A small network was shown many inputs. Here are its activations along a few directions, one row for each input.
In each table, some parts of the input vary, and every possible input appears once, in random order.
A made-up example of a description, with smaller parts first: line(4) and (point or ring(11) or (values(3) and ring(5))).
Shared parts are said once, and a part with two or three values counts as separate values.
In the rows, zero is written as 128.

Other details of the inputs shift rows strongly along two fixed directions, in all tables alike. That doesn't count.

Rows:
row 1: [224 101 144 146 159 168 150 220 101 123 107 167  61]
row 2: [ 93 159 107 126 140 161 138 104 140  81 131 112 136]
row 3: [124 162 144 126 132 167 160 131 146  71 131 153  93]
row 4: [122 109 137 137 130  72 114 155 115 180 136 109 134]
row 5: [131 109 134 141 121  72 112 145 120 178 132 100 126]
row 6: [106 153 103 105 135 161 148  91 120  78 144 118 144]
row 7: [103 139 107 129 137 128 124 118 125 126 138  95 146]
row 8: [105 105 139 152 129 109 111 150 116 174 121  93 148]
row 9: [114 185  94 119 103 158 122 113 138  97 115 132 141]
row 10: [129 125 113 126  98  98  95 142  96 179 110 121 165]
row 11: [140  93 135 133 116  78 112 135 137 180 136 119 143]
row 12: [ 95 153 126 115 145 124 122 115 133 133 113  96 146]
row 13: [100 128 107 145 127 146 121 102 142 142 137 104 131]
row 14: [124 100 114 155 125 107 111 134 130 182 128  89 136]
row 15: [100 146 132 119 120 160 151  78 136  78 136 139 146]
row 16: [106 158 103 117 117 141 157  86 165  88 144 124 118]
row 17: [111 121 130 130 115 126 120  89 152 140 150 134 132]
row 18: [123 112 155 118 137  83 110 126 113 174 108 117 158]
row 19: [122 121 124 128 111 117 124  90 155 135 146 125 132]
row 20: [122 142 104 113 120 151 155  74 148  83 138 135 139]
row 21: [ 93 156 111 127 118 157 146  75 163  95 149 134 110]
row 22: [140 102 142 133 117  76 102 131 124 172 137 110 141]
row 23: [116 133 132 116 123 108 122 104 136 126 149 125 148]
row 24: [193 122 150 132 168 172 150 213  95  90 106 169  82]
row 25: [128  83 135 147 123 103 111 120 117 186 133 127 143]
row 26: [ 86 187 129  96 134 138 149  81 158  83 127 125 125]
row 27: [123 150 113 116  92 116 110 101 122 131 116 144 163]
row 28: [224 103 151 145 152 159 150 200 114 115 109 182  66]
row 29: [ 82 152 112 118 119 153 140  87 156  80 142 135 114]
row 30: [215 156 154 122 121 148 123 207 124 103 100 203  83]
row 31: [112 153  91 126 128 161 149  98 154  91 136 107 128]
row 32: [126 149 112 114 122 147 144  75 133  78 138 127 136]
row 33: [197 123 158 134 161 162 149 194 106  86 107 185  87]
row 34: [120  81 150 144 128  98 112 160  91 190 121 103 155]
row 35: [106  90 123 150 131 108  97 156 116 178 121  99 136]
row 36: [ 93 158 138 112 114 156 144  73 158  74 147 140 139]
row 37: [129 109 119 147 130  95 105 145 113 173 126  81 139]
row 38: [116 101 146 146 131  72 110 161 116 183 125 114 134]
row 39: [183 121 158 128 147 166 136 189 132  88 121 191  69]
row 40: [140  85 143 138 131  75 107 149  94 187 129 117 158]
row 41: [189 172 138 124 120 152 138 199 128  96 101 189  75]
row 42: [ 96 110 122 124 119 130 122  92 128 121 133 132 148]
row 43: [117 117 100 121 123 130 139 104 126 131 136 105 148]
row 44: [195 130 142 143 145 156 155 190 138 107 120 169  51]
row 45: [106 139 104 123 128 177 145  81 136  97 143 128 127]
row 46: [131 113 169 117 136  71 101 146 127 184 114 122 145]
row 47: [123 147 103 113 129 155 144  94 120  85 138 111 132]
row 48: [101 141 131 102 141 124 128 106 117 130 115 105 153]
row 49: [ 95 108 113 124 126 139 121 112 115 127 132 115 143]
row 50: [132  86 159 141 128  67  96 159 115 190 128 124 149]
Each input here is: ring(5) and (values(2) or ring(8)).
Question: Changing only the ring(5) part turns row 7 into row 4. The same change can be made to row 2. Which row results?
Answer: row 38
Question: Which other rows does row 12 become when the values(2) part takes its other values? List them by row number.
Answer: row 9
Question: Which other rows agree with row 45 in the ring(5) part? List them by row number.
Answer: row 1, row 6, row 10, row 24, row 34, row 43, row 47, row 48, row 49
Question: Which other rows does row 25 become when the ring(8) part takes its other values? List them by row number.
Answer: row 15, row 20, row 28, row 32, row 33, row 40, row 42
Question: Which other rows does row 46 become when the values(2) part takes its other values? List them by row number.
Answer: row 30

Rows:
row 51: [141 129 125 129 118 146 139 118 143 103 141 153 110]
row 52: [179 113 145 136 138 105 112 205  94 171  98 141 119]
row 53: [191 168 146 105 146 181 163 150 137  44 120 191  79]
row 54: [121 167 129 113 133 146 138 124 129  96 118 133 129]
row 55: [108 130 117 122 112 104 108 117 111 156 119 109 167]
row 56: [ 74 129  97 120 125 143 144  40 150 103 157  90 156]
row 57: [ 82 163 108 103  92 125 120  48 153 104 141 126 168]
row 58: [190 182 148 108 143 184 159 165 150  42 114 199  66]
row 59: [ 65 148  92 119 118 153 131  61 132 101 142  91 167]
row 60: [125  73 154 152 117  55  98 149 123 219 137 110 143]
row 61: [118 133 134 124 124 136 139 104 149 106 143 145 114]
row 62: [ 80 167 104 103  94 119 122  44 159 107 143 121 167]
row 63: [179  91 153 152 129  97 119 189 121 171 125 149  94]
row 64: [ 96 128 127 122 118 100 109 118 114 155 118 108 168]
row 65: [170  74 152 159 152 119 123 199 106 171 117 136 100]
row 66: [ 62 157  91 116 121 142 133  60 146 101 142  83 162]
row 67: [ 63 136 104 122 123 145 139  48 153 107 153  98 147]
row 68: [171  93 152 153 158 112 116 222  92 177 107 121 105]
row 69: [127 143 107 127 136 166 138 129 120  96 127 123 126]
row 70: [175 117 156 136 124  91 109 186 117 166 111 152 111]
row 71: [139  62 146 148 121  56 104 143 114 216 139 109 148]
row 72: [166  87 148 152 155 115 115 217  89 172 105 125 114]
row 73: [130 129 115 135 134 157 145 119 141 104 136 125 105]
row 74: [133 146 106 127 140 165 140 134 123  98 124 122 119]
row 75: [ 83 118 116 131 132 112 114 112 117 153 131  86 156]
row 76: [ 68 138  98 122 119 142 141  49 161 107 154  93 146]
row 77: [107 109 129 133 110  90 117 105 147 161 146 114 139]
row 78: [130 154 139 113 121 138 130 117 142  96 123 159 127]
row 79: [207 152 138 127 145 195 169 174 145  51 125 201  49]
row 80: [ 99 140 118 121 112  96 111 111 120 155 121 101 164]
row 81: [123 137 111 121 147 156 145 116 120  91 132 110 129]
row 82: [179 174 135 110 147 202 160 170 118  44 104 183  85]
row 83: [160 113 156 133 143 102 112 200  95 169 100 137 119]
row 84: [120  94 157 133 114  48  85 148 115 215 119 118 157]
row 85: [186 171 137 106 158 190 167 165 117  42 109 173  85]
row 86: [104 128 133 120 101  96 105  95 131 153 130 125 165]
row 87: [122  63 145 159 134  71 102 158 113 222 131  90 139]
row 88: [130 163 141 112 123 134 133 115 148  98 128 152 122]
row 89: [114 104 137 134 119  61  93 152 105 209 112  95 166]
row 90: [104  94 119 144 124 120 119 106 123 162 139 102 145]
row 91: [ 73 138  88 124 113 146 139  42 156 109 153  96 153]
row 92: [121 130 129 128 121 141 139 105 146 102 141 147 118]
row 93: [187  70 147 161 147 121 121 207 100 179 118 138  94]
row 94: [ 67 158  87 119 118 144 131  63 140 101 141  84 159]
row 95: [190 145 144 128 142 196 165 162 139  52 127 198  61]
Question: What is each input in this table made of?
Answer: ring(5) and (point or ring(8))
Question: Changing only the ring(5) part turns row 85 into row 53. The same change can be made to row 89. Which row results?
Answer: row 58
Question: Changing only the ring(5) part turns row 52 into row 62. The same change can be made to row 80. Which row results?
Answer: row 70
Question: A walk changes only the ring(8) part. It starts at row 77 and steps to row 60. List the rest of the walk in order.
Answer: row 61, row 92, row 95, row 51, row 79, row 63
Question: A walk changes only the ring(5) part. It starts at row 60 and steps to row 88. List the rest of the walk in order.
Answer: row 54, row 68, row 87
Question: Which other rows agree with row 73 in the ring(5) part? List them by row number.
Answer: row 56, row 65, row 67, row 76, row 87, row 90, row 91, row 93
